These are the activations of a small neural network, seen along a few directions. Each row is one input.
Each table varies a few parts of the input and shows all the possible inputs, shuffled.
Descriptions start from the smaller parts, as in this example, which fits no table here: ring(5) and (point or line(11) or (values(3) and line(4))).
Shared parts are said once, and a part with two or three values counts as separate values.

Other details of the inputs shift rows strongly along two fixed directions, in all tables alike. That doesn't count.

Table:
x1: [ 22   1 -21   1   9 -14  -3   1 -60  -8  16   5  22 -11  59]
x2: [-23   6  22   9  -5  -7 -18  39  38  18   0  -7  -6  61  23]
x3: [ 39  -9 -13  -6   3 -25 -23   6 -48   3  29  -6  16  20  40]
x4: [-42   5  28 -10   8  11  42 -29  66  10 -40  11 -33 -51 -67]
x5: [ 20 -17  -5  -8  18  -3  10 -15 -35  -2   8 -16   1 -27   8]
x6: [ 29 -13  -3  16   7   8 -14  10 -43   6   5 -15  14  32  26]
x7: [ 29 -23 -16   2   2  18   4 -31 -56 -15  14   3  10 -21  -7]
x8: [-51  11  32  -8  -9  -2   6  15  79  -3   1   8 -32   7 -33]
x9: [ 32 -19 -37  -1   5  25   9 -22 -52 -15  -1 -20  16 -33 -16]
x10: [ 20   5  -1  10   1 -15 -28   5 -24  20   3   6  11  18  16]
x11: [ 28 -10 -15   8 -10   0 -25  -3 -42  -7  27   7  15  16  18]
x12: [-25  19  24  -1 -21 -24 -31  33  60   1  21  17 -15  51   4]
x13: [ 21 -21  -3  10  13  28  20 -19 -40  -2 -11 -19   5 -11  -5]
x14: [ 16  -6   3   4  19  13  16 -29 -21   9 -17  -1  -2 -44 -29]
x15: [-40  32 -13   0 -18  -4  -5  25  46 -15  -5  13   7  11   9]
x16: [-20  -4   2 -13   5  26  43 -26  45 -20 -27 -13 -23 -61 -73]
x17: [-17  18  14   3  -6 -22 -29  23  33  29   0  14  -1  35  10]
x18: [-34  -9  27 -26  13   4  60 -30  56  -6 -26  -7 -35 -64 -57]
x19: [ 35  -6 -39   2 -17  -2 -27   1 -36  -7  16  -3  31  19  14]
x20: [ 43  -8 -18  -7  -7 -30 -33  10 -51   9  31  -3  24  33  52]
x21: [ 25 -24   1  12  22  31  26 -20 -48  -5 -18 -25   0 -25 -12]
x22: [ -8  12  15 -15  -9 -41 -23  33  36  14  21   1  -6  41  26]
x23: [-48  40  13   6  -7 -26  -9  26  55  14 -11  34  -4  21  25]
x24: [-15  13  -3  -7 -18 -12 -17  22  48  -3   4  -2  -3  27 -13]
x25: [-28  -8   0 -16   0  26  46 -33  46 -17 -31  -6 -22 -59 -71]
x26: [-14  -4   2  15  25  44  54 -20 -28 -16 -37 -10  -2 -55   0]
x27: [ 42 -11 -17   8  10   5  -4 -29 -61  11  -5   4  21 -23   0]
x28: [-13   6  16   4 -18 -14 -28  35  26  19   7   4   1  79  31]
x29: [  5   5 -17  12   7  23  13 -17 -47 -28   5  12   8 -40  18]
x30: [-29  19  24  -2 -22 -24 -32  37  59   4  21  16 -15  53   5]
Description of these inputs: values(5) and (point or line(5)).
Changing only the values(5) part turns x16 into x6. The same change can be made to x24. Which row results?
> x21
Which other rows agree with x23 in the values(5) part? List them by row number.
> x4, x10, x14, x17, x27
Which other rows does x4 become when the values(5) part takes its other values? List them by row number.
> x7, x18, x25, x28

Table:
x31: [-20   5   8   9   1  29  25 -11  20 -15 -19   0 -10 -30 -28]
x32: [-16  12  19   3  16   3  26  -7  15  -6 -17   0 -20 -31 -13]
x33: [-13  -8  26  -3  17   4  23  -8  17   7 -11  -2 -19 -16 -11]
x34: [ 39 -15 -41  -3  -1  -3  -3  -9 -72 -14  12  -9  35   2  44]
x35: [ -5   6   5  -6 -18 -22 -22  35  35  11  15  -9   3  51  22]
x36: [-28  12   4  -1 -16   4  11   8  34  -8  -7  18   1  22   7]
x37: [-22  11  -1  -5  -1  -6  -3  20  35  -4   1  -3  -4   7   5]
x38: [ 28 -15  -5  -5   0   0  -1 -17 -27 -10  10  -6  -1 -14 -16]
x39: [ -7  19  -7   3 -14 -26 -45  32  10  23  12  17  18  50  29]
x40: [ 10  -6  -1  -3   7  -3  20 -14 -37  -2  -5   7   9 -18  28]
x41: [-17  20   5   0  -3 -12  -6  11  38   6 -15   9  -5   4 -13]
x42: [ 22 -13  11   4  13   1   7 -12 -32   7   2  -8   3  -8  13]
x43: [ 15 -17   7   1  17   6   6 -10 -39   9   1  -6  -1  -9  10]
x44: [ -5  -9  15 -11  -1   6  21 -22  26  -7  -2  -5 -20 -34 -42]
x45: [-18  10  20   4  12   2  24  -8  17   0 -12   1 -16 -32  -6]
x46: [ 47 -21 -22  18   0  18 -12  -6 -74  -8   9  -9  21  15  17]
x47: [ 55 -15 -25   8   8   2 -13 -16 -72   8   0 -10  25   1   7]
x48: [-16  -2   2 -20  -2   4  34 -27  22 -15  -9  10 -16 -46 -28]
x49: [-15   2   3  -7   5   6  17 -17  23 -13   1   7 -15 -39 -31]
x50: [ -8  23   1  13 -21 -12 -37  40  19  -2  12  15   9  62  30]
x51: [-14  -5   9  -7   8   8  15 -17  18  13 -21  -5 -11 -20 -37]
x52: [ 11 -18  -7  10   0  20  -2  -8 -36  -2   1  -7   5   6  -1]
x53: [ 20  -4 -14   1  -2   1  -3 -16 -27 -12  15   3   5 -28  -3]
x54: [-14 -11   5 -13   8  14  26  -6  19  -1 -13 -19 -18 -21 -28]
x55: [ 15  -5 -18   1   4   9   5  -5 -26 -13   2 -17  12 -23   8]
x56: [-23  13   0 -11 -11 -13  10  -2  37  10 -20  17  -2   1  -5]
x57: [-16  18   0  13 -17  -7 -33  35  21   2  14  16   9  54  30]
x58: [ 26 -16  -9  -5   2   1  -8 -17 -29  -3  18  -2   3  -6  -4]
x59: [-15  -2  12 -15  -7  -6  -3  -3  30   4   8   3 -18   4 -23]
x60: [-23  -2  14   6  -8   8   0  10  35   1  -5   3 -12  24 -10]
x61: [ -9  -1  12  -4   4   4  19 -18  30  11 -23  -6 -10 -21 -38]
x62: [ 31  -8 -14  15  20   7  -2 -14 -72  -1   9  -1  16 -20  32]
x63: [  5  -6 -18  -3   9  12   5  -3 -28  -8   1 -14   8 -20   3]
x64: [  0  23  -6   8 -19 -32 -47  32  18  21  12  17  19  52  35]
x65: [ -4  10   5  -7 -15 -25 -23  40  34   7  14  -8   0  57  19]
x66: [-19  15   2  -5  -4 -11  -2  22  37 -10  -3  -7  -5   9   0]
x67: [ 23  -3 -15   1   0  -2  -6 -12 -31 -16  13   3   5 -18  -4]
x68: [ 24 -12 -12   3   9   5  -2 -18 -30  12  -6  -5  10  -6  -7]
x69: [-14  -9  14   7  -2  25  26 -14  20  -7 -17  -8 -14 -16 -33]
x70: [ -9  -3  29  -4  17   4  29  -9  20   1 -17  -7 -23 -21 -22]
x71: [ 40  -7 -31  13  10   7 -16 -13 -66   5   4   2  29 -13  18]
x72: [-18  17   0   9 -18  -5 -36  35  12   5  14  15  10  54  28]
x73: [-18  10   2  -8  -7  -9  -9   5  22  -1  14  12  -7   0  -9]
x74: [-16  21  10   5  -7 -29 -36  38   8  19  20  16   4  51  48]
x75: [-10 -11   4  -9   8  11  25  -5  24  -3 -11 -17 -16 -17 -23]
Changing only one part turns x55 into x45. The same change can be made to x54. Which row results?
> x43
What is each input in this table made of?
> values(5) and (point or (values(2) and line(4)))
Which other rows does x66 become when the values(5) part takes its other values? List them by row number.
> x32, x41, x50, x67
Which other rows agree with x41 in the values(5) part? List them by row number.
> x39, x47, x51, x56, x61, x64, x68, x71
Which other rows does x68 become when the values(5) part takes its other values? List them by row number.
> x33, x58, x60, x75
